A small network was shown many inputs. Here are its activations along a few directions, one row for each input.
Each table varies a few parts of the input and shows all the possible inputs, shuffled.
A made-up example of a description, with smaller parts first: line(4) and (point or line(9) or (values(3) and ring(5))).
Shared parts are said once, and a part with two or three values counts as separate values.
(in the rows, 128 means zero)

Rows:
r1: [ 38 126 158 114 170 133 103 169 137 125  96]
r2: [ 85 115  99 122 162 137  85 184 199 102 150]
r3: [134 134 146 144 167 153 112 113  72  68 141]
r4: [ 96 122 140 143 156 125  67 159 225 128 103]
r5: [164 163 113 145 146 145  81 150 119  73 180]
r6: [168 135  76  89  58 123 229  45 107 204 132]
r7: [ 55  90 131 123 189 151 121 153 156 103 109]
r8: [175 165 154 165 132 135  60 122 142  95 136]
r9: [180  93  83 144  37  82 217  90  81 234 118]
r10: [196  98 128  85  38  90 241  95 115 184 106]
r11: [117 168 179 134 154 133  92 127  54  91 137]
What is each input in this table made of? -> values(3) or (values(2) and line(4))
Which other rows does r3 become when the line(4) part takes its other values? List them by row number. -> r5, r8, r11
List by row number the other inputs of the same sort as r10. -> r6, r9

Rows:
r12: [183 149 112 125  80  93 145  93  98 153 127]
r13: [102 123 154 115 203 151  90 169 139  54 152]
r14: [ 92 131 112 156 193 149  58 171 141  94 172]
r15: [181  99  77 128  80 134 169 105 175 143 136]
r16: [108 136 157 190 184 137  36 144 122  94 138]
r17: [106 181 159 137 163 160  47 150 130  75 121]
r18: [ 37 100 129 152 177 120  57 197 203 135 112]
r19: [100 188 148 127 169 161  64 163 136  73 141]
r20: [205 142 110 130  63 114 153 128 132 140 155]
r21: [218 130 139 162  77 118 141  93 131 151 126]
r22: [150 130 116 118  84 118 203 123  47 157 127]
r23: [189 143 131 146 100  97 150  72 103 163 117]
r24: [158 132 159 128  93 115 166  56  75 167 123]
r25: [ 75 148 116 127 188 180  80 139 178  77 122]
r26: [ 71 110  96 160 189 153  63 155 164  85 149]
r27: [107 144 171 121 181 136  79 176 118  40 149]
r28: [152 112  69 113 103 113 179  83 147 154 127]
r29: [ 47  90 172 112 187 121  88 195 200  95  92]
r30: [138 123 114  91 101 126 190  84  97 170 155]
r31: [211 136 120 139  57 114 136 114 126 141 136]
r32: [171 134  86 110 108 109 174 100 124 166 149]
r33: [125  88  81 117 101 138 219  97  90 159 108]
r34: [200 122  94 125  86 130 164 121 153 154 159]
r35: [113 138 181 130 175 136  62 162 111  41 129]
r36: [ 96 148 127 159 170 134  47 179 123  82 168]
r37: [157 125 126 128  79 119 186 109  40 157 108]
r38: [176 155 102 115  86  93 163 107 104 152 146]
r39: [116 100 105 106  92  79 172 128 187 206  88]
r40: [113 176 178 159 184 163  53 129 135  85 111]
r41: [ 40 137 150 119 176 146  74 182 217 127  84]
r42: [144 109  99 113 106 133 214 115  68 171 130]
r43: [144 143 131  95  78 111 179  92  76 157 152]
r44: [146  88 114 121  70 100 162 149 215 194  98]
r45: [101 142 138 168 164 134  30 165 116  83 148]
r46: [120 132 199 152 195 140  67 140 116  51 119]
r47: [119 100  97  93  96 131 195  67 119 158 133]
r48: [ 96 169 132 123 191 175  76 155 155  86 145]
r49: [ 84  88 133  85  86  97 187 111 157 209  95]
r50: [151 138 140 106  73 112 162  76  70 156 133]
r51: [ 81 101 138 118 198 156  95 152 161  44 129]
r52: [163 119 145 150  99 123 190  88  46 167  98]
r53: [ 90  76 117 109  91 104 212 141 130 210  70]
What is each input in this table made of? -> line(6) and (values(3) or line(4))
Changing only the line(6) part turns r32 into r23. The same change can be made to r48. Which row results? -> r40
Changing only the line(6) part turns r26 into r45. The same change can be made to r28. Which row results? -> r12
Which other rows agree with r49 in the line(6) part? List them by row number. -> r18, r29, r39, r41, r44, r53
Start at r37 and move only the line(4) part, one step at a time. The first step leads to r50. Which rows follow, in order? -> r12, r31

Rows:
r54: [120 150 124  96 161 159 114 116 193  96 137]
r55: [168 170 103 163 121 132  70 120 128 112 171]
r56: [ 84 104 158 147 128 100 103 172 178 166  86]
r57: [117 152 103 166 152 143  98 127  62 127 159]
r58: [174 126 141 105  49  89 206  87  95 203  92]
r59: [ 60 130 120  94 175 164 136 120 125 102 126]
r60: [116 101  91 139 135 116 100 168 218 138 126]
r61: [116 120 135 126 163 142 135 153  76  68 150]
r62: [ 88 143 182 103 151 138 112 110 151 114  88]
r63: [146  95  85 104  79 109 228  81  73 188 138]
r64: [173 136 139 120 137 141 106 150 142  62 163]
r65: [204 118  83 112  52 119 208  81 139 174 135]
r66: [149 129 196 133 140 122 106 142 100  82 107]
r67: [ 58  83  94 135 151 127 124 179 151 152 122]
r68: [145 162 165 178 127 119  73 115  88 137 120]
What is each input in this table made of? -> values(3) and (point or line(4))
Changing only the values(3) part turns r66 into r64. The same change can be made to r62. Which row results? -> r54
Which other rows agree with r63 in the values(3) part? List them by row number. -> r57, r59, r61, r67
